A small network was trained on invented records. Each row is its activation on one of them, seen along a few directions.
Each row is followed by the record's values for the fields NABE, PIVUD, VUGI, BUFAT, RINEN.
Not every record has every field; a missing one is left out.
Other fields move the rows too, some of them a lot.
(in the rows, 500 means zero)
Strong random noise was added to every row along 24 fixed directions; ignore it. To show where, here is one row again and again, with new noise each time:
[798 504 370 497 374 685 600 660 602 631 462 526 299 781 500 658 522 486
 673 491 232 327 277 373 566 407 315 616 277 687 340 436 394 597 509 432
 388 612 655 385 618 468]
[629 580 481 235 412 536 478 151 593 664 502 501 767 475 532 419 575 523
 851 510 478 424 377 728 570 637 648 298 532 490 535 441 495 555 488 472
 447 391 564 436 540 580]
[387 546 228 539 512 539 519 238 351 235 683 764 356 598 644 418 377 460
 488 360 453 509 821 308 473 728 750 416 328 520 479 593 335 585 542 642
 296 672 574 558 485 617]
[578 481 780 474 418 427 539 398 452 371 379 436 331 713 474 339 460 775
 459 642 519 628 361 326 480 485 473 627 735 596 628 394 285 534 297 581
 599 384 615 353 309 617]
[320 392 541 519 704 575 398 839 675 380 661 482 265 352 514 873 654 576
 362 486 554 566 503 492 477 619 593 681 540 464 474 323 678  69 567 327
 428 422 517 600 363 320]
[250 344 594 769 602 728 463 489 350 187 542 470 447 411 369 707 708 590
 556 167 351 385 570 196 514 576 623 513 303 393 381 352 477 425 638 499
 492 468 724 329 346 528]
[549 584 385 709 356 583 439 502 331 635 563 433 602 542 595 429 361 483
 504 713 591 564 359 507 477 418 466 495 554 369 412 427 576 389 644 547
 590 598 585 565 380 256]
[434 267 782 524 426 315 525 449 587 413 229 169 504 537 657 456 386 578
 340 385 644 212 317 567 264 393 518 409 467 374 452 687 555 424 564 597
 540 431 457 497 394 457]
[386 204 742 323 257 463 473 503 458 432 479 536 488 690 441 217 662 590
 194 676 542 391 288 634 453 489 405 471 713 465 671 444 386 621 436 257
 727 352 164 660 335 532]
[403 411 710 521 738 492 794 588 532 422 553 487 474 512 693 616 588 417
 351 555 502 513 509 633 714 513 399 673 547 490 395 465 430 281 482 400
 304 721 664 573 374 541]
[329 658 530 509 461 527 595 733 640 450 453 445 592 663 412 456 738 437
 492 684 556 318 407 734 527 519 377 705 693 474 638 662 711 503 581 494
 352 618 362 324 376 543]
[408 464 913 491 358 710 503 428 484 661 534 572 574 468 292 427 851 344
 420 611 575 465 657 392 526 695 440 589 406 297 481 582 449 520 398 371
 628 470 449 595 398 409]
[230 409 733 563 684 394 534 564 554 193 439 405 460 493 439 642 625 559
 426 637 285 406 749 454 343 599 349 678 681 493 689 502 440 535 537 359
 440 553 448 330 326 396]
[485 753 415 491 323 403 320 336 430 440 540 617 443 496 417 412 393 622
 730 653 564 683 794 459 334 544 602 425 650 440 680 475 554 594 415 594
 508 407 564 369 365 476]
[315 386 599 699 628 410 582 501 549 441 451 492 613 700 459 409 526 418
 422 551 382 320 559 458 190 596 590 443 426 479 559 796 485 658 624 500
 372 808 380 512 481 750]
[314 346 624 291 654 623 714 331 778 534 540 760 461 482 497 503 707 484
 476 628 293 412 469 783 523 530 207 387 330 634 660 531 324 331 592 365
 427 441 645 312 425 473]
[730 587 372 483 545 539 421 517 341 509 435 516 419 309 429 458 406 373
 602 359 609 627 512 557 601 490 488 567 566 332 666 676 428 280 289 781
 501 491 404 560 618 472]
[600 438 560 287 290 459 447 855 533 417 386 466 360 457 400 643 347 572
 505 598 462 422 488 646 532 448 427 276 672 476 419 477 531 439 425 490
 707 453 371 536 332 509]
[631 410 609 552 388 377 508 553 552 549 361 415 496 525 612 316 418 626
 397 667 402 474 417 531 251 401 392 191 262 587 515 369 287 435 621 249
 475 519 701 590 510 501]
[633 723 635 628 592 704 438 769 264 478 553 492 479 419 347 441 654 557
 418 513 524 607 421 276 584 650 375 468 442 548 510 421 594 267 387 417
 640 532 617 633 312 663]
[317 646 457 638 601 427 414 361 484 426 429 459 602 450 414 257 529 610
 457 468 482 487 542 491 435 459 430 563 570 599 650 644 521 609 549 553
 433 548 368 403 555 671]
[468 471 646 614 323 481 456 620 487 518 532 389 653 416 293 378 662 504
 546 520 530 547 509 509 585 501 759 563 572 389 554 435 417 544 606 556
 493 483 467 509 546 635]
[437 320 548 476 529 433 508 527 457 347 354 508 657 356 269 369 831 402
 465 247 374 458 644 666 418 523 262 309 411 372 787 587 359 564 438 368
 428 438 272 434 639 640]
[359 479 730 476 642 513 578 500 386 542 511 754 521 303 325 426 638 277
 585 775 344 443 901 687 477 423 532 464 299 408 703 533 327 603 504  72
 511 599 667 631 476 622]
[488 677 373 688 667 549 499 690 301 466 743 676 389 431 323 422 454 418
 416 518 492 405 456 487 537 401 582 638 535 564 593 744 615 435 630 659
 485 556 458 497 499 691]
[568 447 474 412 419 552 664 573 166 120 316 463 351 528 624 318 494 315
 356 486 417 183 574 579 654 437 306 592 353 424 733 582 248 524 482 427
 502 534 553 542 416 391]

[397 829 431 541 514 643 418 393 538 567 324 366 531 588 496 470 485 617
 668 685 698 675 468 384 645 562 646 801 623 559 497 453 618 496 420 621
 549 550 652 370 390 488] | NABE is zit, PIVUD is tor, VUGI is fep, BUFAT is mosin, RINEN is befek
[434 563 445 426 340 706 307 408 722 551 459 727 416 588 386 480 462 607
 646 762 373 284 468 447 390 658 740 391 574 494 211 526 245 649 559 316
 359 631 414 425 646 488] | NABE is zit, PIVUD is tor, VUGI is fep, BUFAT is mosin, RINEN is lota
[668 672 381 497 348 308 380 780 413 205 391 480 283 305 539 488 204 495
 295 479 634 505 802 484 408 528 477 364 692 334 438 699 334 342 393 727
 349 549 317 571 579 317] | RINEN is befek
[500 401 461 477 398 388 668 744 674 397 432 545 186 761 533 630 384 648
 586 455 420 445 308 648 520 143 322 580 524 662 512 461 609 542 520 597
 435 475 638 224 390 650] | NABE is zirog, PIVUD is dod, VUGI is dat, BUFAT is segi, RINEN is lota
[402 506 694 430 504 684 518 436 673 724 717 806 374 497 321 724 562 480
 613 568 435 429 570 444 447 549 536 418 383 543 329 623 637 483 497 519
 611 449 604 427 344 535] | NABE is zit, PIVUD is dod, VUGI is dat, BUFAT is segi, RINEN is befek
[400 679 256 680 546 640 435 429 442 457 735 900 349 380 460 568 538 609
 543 306 304 714 735 419 565 404  44 315 396 620 397 421 544 394 430 502
 339 655 561 422 459 529] | NABE is zit, RINEN is befek
[658 222 760 151 351 274 686 599 669 647 539 373 637 432 507 514 498 403
 452 748 411 685 560 737 606 586 543 375 574 570 742 363 318 451 506 541
 735 362 466 648 443 479] | NABE is zit, PIVUD is tor, VUGI is fipi, BUFAT is fonef, RINEN is befek
[227 364 627 639 360 417 412 478 465 446 385 437 622 308 643 236 385 573
 423 393 705 778 582 650 550 378 610 261 397 331 584 415 555 275 496 635
 615 651 520 840 306 721] | PIVUD is tor, VUGI is fep, BUFAT is mosin, RINEN is befek
[676 366 564 433 598 359 649 372 421 490 131 206 796 417 625 452 367 515
 449 443 650 720 443 610 517 583 416 117 557 357 395 477 261 347 352 603
 566 557 593 470 530 521] | NABE is zit, RINEN is befek
[619 658 775 433 652 414 523 343 504 518 360 390 534 297 550 350 512 683
 345 504 548 532 537 386 492 574 264 319 432 659 328 445 339 427 400 301
 479 354 689 460 573 560] | NABE is zit, PIVUD is tor, VUGI is fep, BUFAT is mosin, RINEN is lota
[334 472 718 393 445 483 509 508 710 299 116 475 378 419 478 385 586 634
 454 391 577 520 651 556 489 473 348 375 396 450 533 508 322 432 314 437
 436 449 550 386 492 602] | RINEN is lota
[480 484 350 536 677 493 537 553 614 640 458 568 579 684 621 696 474 474
 653 620 674 819 381 714 434 518 504 477 744 343 441 425 675 311 297 434
 371 754 500 549 407 514] | NABE is zirog, RINEN is befek
[562 840 517 345 430 322 434 678 696 597 503 402 398 449 576 349 453 578
 406 609 680 506 545 587 655 440 476 763 656 713 497 542 687 560 425 452
 397 454 335 637 626 598] | RINEN is lota
[867 573 478 221 613 593 774 477 414 616 586 643 407 612 752 716 328 446
 517 410 455 426 280 630 767 472  84 294 535 644 179 524 610 355 235 516
 531 575 619 567 346 532] | NABE is zit, RINEN is befek
[484 472 825 504 511 484 631 422 506 481 622 556 463 570 537 535 639 528
 507 356 528 442 454 497 673 462 510 674 645 466 379 537 524 507 331 532
 346 561 517 535 405 694] | PIVUD is dod, VUGI is fep, BUFAT is zapa, RINEN is befek
[710 387 429 457 485 349 550 484 521 557 685 562 265 606 655 568 441 437
 475 339 498 465 518 410 321 447 680 527 170 601 597 490 538 501 537 469
 381 357 650 647 607 538] | NABE is zit, PIVUD is tor, VUGI is dat, BUFAT is gal, RINEN is befek
[570 546 444 440 653 542 405 307 543 610 613 657 538 304 246 656 640 568
 656 287 292 618 764 290 532 581 513 402 327 637 373 369 383 734 455 298
 489 277 572 383 771 580] | RINEN is lota
[398 257 963 448 416 352 559 713 646 361 733 459 326 290 430 413 523 626
 311 625 143 387 497 531 730 279 552 825 614 769 809 333 264 480 686 531
 621 357 451 654 433 578] | NABE is zirog, RINEN is befek
[309 452 435 554 649 543 431 369 553 546 430 389 694 276 418 480 489 556
 434 437 474 618 468 551 650 474 416 555 602 535 478 500 452 455 577 588
 604 500 351 465 615 435] | NABE is zirog, PIVUD is tor, VUGI is fipi, BUFAT is fonef, RINEN is befek
[251 495 364 569 182 459 445 716 616 139 449 494 294 557 440 494 635 619
 459 369 500 373 642 498 483 402 585 579 523 483 562 432 471 570 640 600
 289 453 443 245 474 441] | NABE is zit, PIVUD is dod, VUGI is dat, BUFAT is segi, RINEN is befek
[387 446 661 477 726 496 829 353 697 667 486 589 642 492 447 372 723 370
 214 574 592 376 400 709 460 508 337 421 289 572 447 768 355 412 708 464
 345 421 650 260 646 542] | NABE is zirog, PIVUD is tor, VUGI is fipi, BUFAT is fonef, RINEN is befek
[419 323 483 514 456 517 484 650 423 462 672 749 196 401 623 511 519 408
 395 366 625 338 444 740 573 164 587 568 355 356 428 443 573 337 519 208
 347 480 541 789 523 512] | NABE is zirog, PIVUD is tor, VUGI is fep, BUFAT is mosin, RINEN is lota
[406 450 602 577 451 707 576 584 642 541 437 748 237 693 396 514 729 420
 545 575 540 457 487 466 440 448 488 681 332 413 481 546 371 456 408 382
 311 604 630 376 525 501] | NABE is zit, PIVUD is dod, VUGI is fipi, BUFAT is fiba, RINEN is befek
[562 391 480 578 797 237 624 782 634 442 596 324 469 612 425 718 608 528
 524 482 336 642 445 489 424 431 564 831 600 716 819 392 600 535 571 466
 382 437 513 396 583 643] | NABE is zit, RINEN is befek
[726 240 435 657 366 345 586 676 317 559 507 311 442 741 636 660 269 529
 489 162 502 564 254 405 638 141 429 586 554 494 255 391 675 675 392 618
 616 597 400 708 499 647] | RINEN is befek
[510 844 530 531 716 538 332 611 517 528 574 360 450 368 515 515 567 498
 607 584 381 135 504 392 374 538 570 767 306 742 688 589 837 502 659 269
 431 464 580 592 501 525] | NABE is zit, PIVUD is tor, VUGI is fep, BUFAT is mosin, RINEN is lota
[408 532 383 530 674 615 481 523 509 317 495 504 711 305 471 568 789 353
 650 365 270 353 623 618 521 704 437 428 432 421 641 482 431 405 590 380
 229 666 443 420 615 467] | NABE is zit, PIVUD is dod, VUGI is fipi, BUFAT is fiba, RINEN is befek
[327 553 611 586 533 490 546 457 454 659 718 654 610 387 353 487 517 449
 508 465 466 589 705 490 676 406 470 535 511 555 338 566 643 694 542 533
 593 575 446 567 497 726] | PIVUD is dod, VUGI is fep, BUFAT is zapa, RINEN is befek
[264 402 591 436 215 457 441 581 857 432 485 711  90 574 543 506 397 706
 365 358 636 644 646 428 474 437 547 403 474 570 305 556 482 413 348 741
 423 546 400 538 421 663] | NABE is zit, PIVUD is tor, VUGI is fep, BUFAT is mosin, RINEN is befek
[556 389 227 397 532 713 475 508 316 521 585 784 449 504 199 672 421 415
 777 605 402 772 489 563 540 554 539 364 586 390 755 465 475 426 449 745
 887 338 553 282 328 460] | NABE is zit, PIVUD is dod, VUGI is dat, BUFAT is segi, RINEN is lota
[557 767 441 644 131 521 506 451 354 433 440 553 349 604 605 341 304 580
 565 546 526 596 777 257 510 403 404 367 278 541 361 438 438 621 497 643
 490 610 825 445 339 467] | NABE is zit, PIVUD is tor, VUGI is fep, BUFAT is mosin, RINEN is lota
[419 509 689 439 487 364 616 375 480 544 444 300 745 664 529 441 657 691
 324 484 626 493 353 503 518 463 335 401 568 654 362 348 718 722 507 260
 648 306 541 424 314 644] | NABE is zit, RINEN is befek
[450 622 586 585 286 508 482 329 555 655 643 598 491 734 536 345 531 512
 560 753 368 338 507 406 384 428 439 681 510 628 527 534 538 787 602 435
 439 610 481 468 449 422] | NABE is zit, PIVUD is dod, VUGI is fipi, BUFAT is fiba, RINEN is befek

Here are new rows. What are their fields?
[379 546 500 473 326 519 242 499 887 685 241 256 606 618 460 617 591 663
 772 566 610 712 520 441 298 681 640 557 494 462 581 391 764 484 422 485
 532 535 417 511 433 464] | NABE is zit, PIVUD is tor, VUGI is fipi, BUFAT is fonef, RINEN is lota
[577 482 431 461 449 535 556 470 465 443 643 438 693 556 805 424 506 477
 368 449 417 583 497 454 582 827 366 269 423 553 432 346 491 377 521 461
 453 730 444 824 387 485] | NABE is zit, RINEN is lota
[598 469 291 161 620 226 609 357 244 397 661 635 675 520 682 596 364 410
 547 546 641 480 552 920 493 512 583 156 852 384 512 432 670 612 401 273
 502 371 404 559 376 551] | NABE is zit, RINEN is befek
[283 326 471 613 289 587 415 367 492 281 434 509 680 455 375 454 605 572
 621 368 454 540 570 502 383 608 582 191 495 260 580 438 393 459 616 710
 538 473 497 302 366 448] | NABE is zit, RINEN is befek
[565 402 443 380 516 413 456 707 574 303 617 436 522 358 528 585 592 528
 426 377 397 402 536 522 595 687 815 411 530 568 405 317 340 478 610 331
 307 483 402 662 677 622] | NABE is zit, RINEN is befek
[600 509 411 809 411 476 465 645 492 480 582 464 600 640 506 344 410 543
 681 423 184 667 460 308 456 499 502 472 400 640 682 457 472 551 560 740
 413 900 477 665 500 838] | NABE is zit, RINEN is lota
[530 444 691 508 256 436 434 501 794 868 659 417 635 447 497 531 572 446
 646 457 456 441 523 496 413 475 717 412 222 565 451 505 702 559 663 561
 507 519 505 713 542 582] | NABE is zit, RINEN is befek
[409 459 867 417 560 475 514 292 639 536 479 578 320 513 624 477 450 537
 668 519 450 589 597 474 610 454 540 829 590 531 659 524 465 493 183 580
 486 624 516 669 382 642] | PIVUD is dod, VUGI is dat, BUFAT is segi, RINEN is befek
[559 411 443 636 537 553 629 417 452 797 549 557 381 847 530 411 441 571
 304 810 665 632 158 374 452 261 664 731 336 644 400 347 380 591 657 292
 633 366 822 474 540 455] | RINEN is befek
[712 481 546 624 717 440 728 457 229 499 565 544 537 535 502 513 408 359
 591 351 494 483 417 520 673 339 623 591 572 418 375 604 381 586 393 578
 360 642 664 498 609 766] | NABE is zirog, PIVUD is tor, VUGI is fep, BUFAT is mosin, RINEN is lota
[768 576 496 355 603 249 522 648 378 367 398 508 474 540 406 607 459 449
 554 702 512 611 764 546 217 677 498 319 664 397 677 552 382 539 325 334
 435 430 530 405 514 494] | PIVUD is dod, VUGI is fep, BUFAT is zapa, RINEN is befek
[551 667 484 395 380 475 404 527 477 141 318 376 371 617 498 532 491 617
 578 387 343 420 823 167 509 786 497 589 562 584 475 476 377 780 305 494
 403 571 399 447 508 551] | PIVUD is tor, VUGI is fep, BUFAT is mosin, RINEN is lota
[626 346 512 521 664 547 546 250 350 437 568 715 381 401 546 685 549 500
 761 137 439 465 355 648 672 191 438 573 644 295 396 385 362 418 250 445
 260 425 625 384 615 496] | RINEN is befek
[565 629 405 668 275 700 526 496 355 641 410 626 427 639 411 397 504 531
 375 588 566 596 457 334 468 340  98 366 284 501 308 477 444 545 498 464
 634 478 686 347 433 315] | NABE is zit, PIVUD is tor, VUGI is fep, BUFAT is mosin, RINEN is befek
[682 623 384 430 505 481 455 335 282 248 342 239 698 587 673 404 627 472
 498 463 692 481 530 397 422 915 651 488 576 292 625 435 398 452 422 421
 345 437 537 499 508 321] | RINEN is lota
[654 700 491 467 516 389 555 536 631 692 281 410 641 386 332 481 524 412
 634 428 559 699 689 560 551 440 377 464 449 510 539 668 485 597 336 656
 446 525 493 369 734 626] | NABE is zirog, RINEN is befek
